These are the activations of a small neural network, seen along a few directions. Each row is one input.
In each table, some parts of the input vary, and every possible input appears once, in random order.
Descriptions start from the smaller parts, as in this example, which fits no table here: values(2) and (point or ring(9) or (line(4) and ring(8))).
Shared parts are said once, and a part with two or three values counts as separate values.
In the rows, zero is written as 128.

Other details of the inputs vary at random and push rows far along two fixed directions, the same in every table; ignore that.

Rows:
row 1: [131 137 136 149 120 122 131 130 137 117 146]
row 2: [ 86 110 112 125 163 129  90 139 171 132  67]
row 3: [114 119 139 138 112 108 149 129 139 119 140]
row 4: [150 138 138 140 124 119 120 119 131 118 134]
row 5: [129 131 137 123 153 121 176 133 134 111 142]
row 6: [139 126 124 149 108 140 130 116 105 117 121]
row 7: [147 145  93  69 119 149 122 165  95 205 179]
row 8: [124 107 150 136 129 120 154 128 139 121 140]
row 9: [125 137 133 152 120 122 134 129 139 116 152]
row 10: [141 126 105  88 120 128 102 153  76 214 172]
row 11: [126 149 107 139 130 144 161 124 104 104 135]
row 12: [141 130 133 121 115 121 113 109 114 106 133]
row 13: [122 126 130 140 113 127 128 134 114 104 143]
row 14: [140 127 134 126 116 124 115 115 114 106 134]
row 15: [136 117 147 136 112 106 136 133 134 123 122]
row 16: [135 161 123 136 143 124 152 135 133 107 148]
row 17: [ 87 109  83  77 169 131  73 161 135 239 108]
row 18: [143 108 153 121 133 117 141 108 138 122 131]
row 19: [ 90 112 107 109 166 118  85 116 174 131  68]
row 20: [ 77 142 122 111 175 146 107 143 166 129  65]
row 21: [148 135 140 150 119 120 121 132 134 119 134]
row 22: [135 137 110 109 122 125 115 162 102 226 181]
row 23: [150 138 140 134 124 119 118 111 137 118 137]
row 24: [143 128 119 133 111 129 125  93 109 115 122]
row 25: [128 109 150 139 128 119 153 130 136 123 135]
row 26: [131 159 135 134 120 158 147 120 101 113 119]
row 27: [139 124 134 141 112 125 118 137 112 107 131]
row 28: [ 74 118  96 137 161 148  82 149 148 115  84]
row 29: [138 120 146 121 116 106 132 111 137 122 125]
row 30: [138 123 146 116 115 102 130 105 137 122 123]
row 31: [115 126 117 156 107 141 142 118 111 113 140]
row 32: [131 160 145 122 126 144 136 135 106 104 128]
row 33: [143 129 129 120 117 115 114 108 115 106 131]
row 34: [105 147  91 114 172 161  94 143 186 119  88]
row 35: [135 108 151 137 126 119 150 132 135 123 129]
row 36: [149 138 140 145 121 121 122 126 134 119 133]
row 37: [ 89 116  88 137 160 160  82 121 139 125  68]
row 38: [142 105 154 136 128 117 144 130 136 124 128]
row 39: [144 111 153 117 132 113 138 102 138 123 130]
row 40: [124 143 129 123 136 110 167 135 132 111 136]
row 41: [ 93 129  97 101 165 148 108 143 187 122  75]
row 42: [153 140 135 129 124 110 117 104 137 118 134]
row 43: [142 108 154 132 130 118 145 124 135 124 127]
row 44: [146 146 110 124 110 159 148 120 122 107 128]
row 45: [140 129 124 133 109 135 124  94 109 116 123]
row 46: [140 171 151 131 133 139 138 131 129 116 132]
row 47: [ 98 117 104 102 182 159 117 141 188 123  81]
row 48: [146 108 121  74 137 112 124 132 107 230 167]
row 49: [119 107 146 139 129 119 157 127 141 120 146]
row 50: [134 140 164 117 143 136 162 129 130 120 125]
row 51: [143 108 152 127 134 117 143 116 133 122 128]
row 52: [140 126 134 137 114 126 119 131 111 107 130]
row 53: [150 141 139 130 123 116 116 105 137 119 136]
row 54: [138 124 125 154 106 139 129 122 105 117 122]
row 55: [130 120 144 137 110 108 141 135 133 122 123]
row 56: [124 127 121 156 106 141 138 121 106 115 129]
row 57: [117 125 101 100 115 131 116 164  84 212 190]
row 58: [121 126 120 153 107 141 139 119 108 114 134]
row 59: [140 125  97  95 114 143 110 131  75 224 165]
row 60: [119 119 142 135 112 108 146 130 137 120 134]
row 61: [ 82 117  97 135 159 148  78 151 147 115  79]
row 62: [142 138 137 150 117 122 127 134 133 118 135]
row 63: [126 150 118 127 136 129 150 139 110  95 145]
row 64: [132 126 122 154 104 141 134 124 104 116 123]
row 65: [123 121 143 138 111 107 145 132 135 122 129]
Each input here is: line(5) and (values(3) or line(10)).
Q: The inputs of row 26 and row 46 match in every part but the line(5) part. If row 31 is changed in the same way as row 26 into row 46, which row does it become?
A: row 9
Q: Which other rows agree with row 7 in the line(5) part? List them by row number.
A: row 10, row 12, row 13, row 14, row 27, row 28, row 32, row 33, row 52, row 57, row 61, row 63
Q: Start at row 11 and move only the line(5) part, one step at a time. The first step leads to row 63. Which rows follow, in order?
A: row 16, row 40, row 5
Q: Which other rows does row 41 become when the values(3) part takes its other values? List them by row number.
A: row 20, row 40
